Each row has a name. Each question is about the rows just above it.

Columns, left to right: P H K V J G C S U
Q_119: [-36  54  30 100  38 -22  41 -49 -46]
Q_665: [ -61   10  -29   43   62  -22 -108  -30  -50]
Q_570: [-61  10 -29  43  62 -51  57 -39 -36]
How many entries does [-36  54  30 100  38 -22  41 -49 -46] have?	9
[-30 -39] is in which column, read top down?	S
Which column holds this, read top down? [-50 -36]	U
Which column holds this, read top down? [43 43]	V

Columns, left to right: X Q L Y D R W T M B
Q_766: [  5   7 -16   2 -54 -46  37 -21  94  65]
Q_874: [  5   7 -16   2 -54 -46  37 -21  94   2]
Q_439: [-24 -11  68  30  25   6  -5 -21 -79 -46]
Q_577: [ 54  68  23 -34  89 -63 -16  -6  24 -37]
[-21 -21 -21] is in which column, read top down?	T
[-16 -16  68] is in which column, read top down?	L
How many entries does [-24 -11  68] have?	3
[-54  25] is in which column, read top down?	D
Count the entries of [  5   7 -16   2 -54 -46  37 -21  94  65]:	10

Columns, left to right: Fuma lev Dafun zada Dobi bareb lup
Q_334: [ -4 -34  10   1  63  22 -10]
Q_995: [-29  11   1 -11  29  36  10]
Q_970: [  8   6 -31   8 -27 -26   2]
Q_435: [  5 -72   8  31  70  15  16]
Q_374: [ 14  26   6 -40 -44 -43  -2]
Q_789: [-20 -61  13  22 122  44 -32]
Q_27: [  1   5  -6 -11 -22  -7  20]
Which column holds [ 8  6 13] top down?	Dafun
Count the entries of [-29  11   1 -11  29  36]:	6

Columns, left to right: sabek Bok Semaz zes Risas ris bako beb doput
Q_945: [  0 -23   0 114  80  22 -48 -24  31]
Q_266: [-35 -46 -23  18  26  35  22 -30  12]
Q_500: [ -9   0  -5 -15 -23  18   1  -8  -1]
Q_790: [-53  -7 -42 -39  -9   2  -7  23 -12]
Q_160: [  0 -23   0 114  80  22 -48  -2 -62]
Q_703: [-53  -7 -42 -39  -9   2  36 -32   2]
Q_446: [-43 -28 -22 -33  27  21   4 -14  12]
How many entries does [ -9   0  -5 -15] have?	4
Which column holds this, read top down? [22 35 18  2 22  2]	ris
Number of entries in [  0 -23   0 114  80  22]:	6

Columns, left to right: Vofoz para rakom vema Pokom vot zibem dup mil
Q_785: [-15   9  95  40  31  24  13 -80  80]
Q_71: [-21   7 111  44  39  26  16 -95  94]
Q_423: [-19   8 105  43  36  25  15 -90  89]
Which column holds [-95 -90] top down?	dup
Number of entries in [-21   7 111  44  39  26  16]:	7

Columns, left to right: A N F Z
Q_179: [  62   10  -57 -125]
Q_188: [-62   7  -1   2]
Q_699: [-103   13    0   95]
Q_224: [ 24 -17 -25  20]
[  62  -62 -103] is in which column, read top down?	A
Which column holds this, read top down? [ -62 -103]	A
Number of entries in [  62   10  -57 -125]:	4
Number of entries in [ 62  10 -57]:	3

Columns, left to right: zegun duvab vuti tuz Rane banez
Q_604: [ 16 -35  55   4 -30  58]
Q_787: [ -1 -16  35   6 -22  58]
Q_692: [ 12 -90  48  -7 -58  44]
Q_684: [ -1 -14  34   5 -23  57]
Q_400: [ -6 -85  53  -6 -54  44]
Q_728: [ 10 -77  58  -6 -49  44]
Q_735: [ 10 -70  62  -6 -48  44]
Q_619: [ 10 -67  63  -6 -46  44]
Q_501: [ -1 -15  33   5 -22  57]
Q_143: [ 15 -31  53   5 -28  58]
Q_80: [ 10 -85  53  -6 -54  44]
Count the entries of [ 12 -90  48  -7]:	4
[-48 -46] is in which column, read top down?	Rane
How many entries does [ 10 -77  58  -6] have?	4
[12 -1 -6 10 10 10] is in which column, read top down?	zegun
Which column holds this, read top down? [-48 -46 -22 -28]	Rane
Which column holds [-6 -6  5  5 -6] top down?	tuz

Columns, left to right: Zube tekof betap tuvi
Q_210: [  1  12   1 -20]
Q_89: [ 23  14 -23 -14]
Q_713: [ 23  14 -11 -14]
Q_197: [ 29 -23  24 -34]
Which column holds this, read top down? [12 14 14]	tekof
How many entries does [23] have?	1
[ 14 -23] is in which column, read top down?	tekof
Number of entries in [ 29 -23  24 -34]:	4
Which column holds [14 14] top down?	tekof
Count the entries of [ 23  14 -11 -14]:	4

Columns, left to right: dapa gil dani gukir Rekam Sep Rezek
Q_503: [-53 -25  78 -92  30 -16  82]
Q_675: [ 12 -24  89 -92  56  14  72]
Q_251: [-53 -25  78  39 -26  47   2]
Q_776: [ 12 -24  89 -92 -19  14  72]
Which column holds [-92  39] top down?	gukir
Count the entries of [ 12 -24  89 -92  56]:	5
[ 39 -92] is in which column, read top down?	gukir
Which column holds [14 47] top down?	Sep
Which column holds [78 89 78] top down?	dani

Columns, left to right: Dev gumod nuvok lukem mesuf
Q_315: [ 14  32  -1  92 -12]
Q_411: [ 43  46  -8 -36 -80]
Q_293: [ -7 -38   6  71  53]
Q_695: [ 15  19  -6 -76 -82]
Q_74: [-27 -13  -1 -94 -32]
Q_914: [ 48  62  -8   8 -62]
How many entries does [43 46] have?	2
[14 43] is in which column, read top down?	Dev
Count the entries of [48 62 -8]:	3
Which column holds this, read top down? [ 46 -38  19 -13  62]	gumod
Which column holds [-38  19 -13] top down?	gumod

Columns, left to right: beto kizop Kat nugul nonaz daz tezab teko
Q_909: [  13 -104   -3  -19   26   22   50   32]
Q_165: [-18 -64 -15 -20 -53  93  35 -42]
Q_706: [ -7 -70 -58 -44 -33  54 -16  -3]
Q_767: [-36 -64  -5 -42 -16  27  59  12]
Q_880: [-65 -51 -43 -90  30 -26  56  21]
Q_907: [-43 -61 -16 -44  -8  27  58  -9]
Q_79: [-23 -70 -49 -48 -23  38  -8  25]
Count the entries of [-36 -64  -5 -42 -16  27  59  12]:	8
Which column holds [ -7 -36 -65 -43] top down?	beto
Count the entries of [-36 -64  -5 -42 -16  27]:	6
Number of entries in [-65 -51 -43]:	3
Count the entries of [-18 -64 -15 -20 -53  93  35]:	7
Which column holds this, read top down? [-64 -70]	kizop
Which column holds this, read top down? [ 27 -26  27]	daz

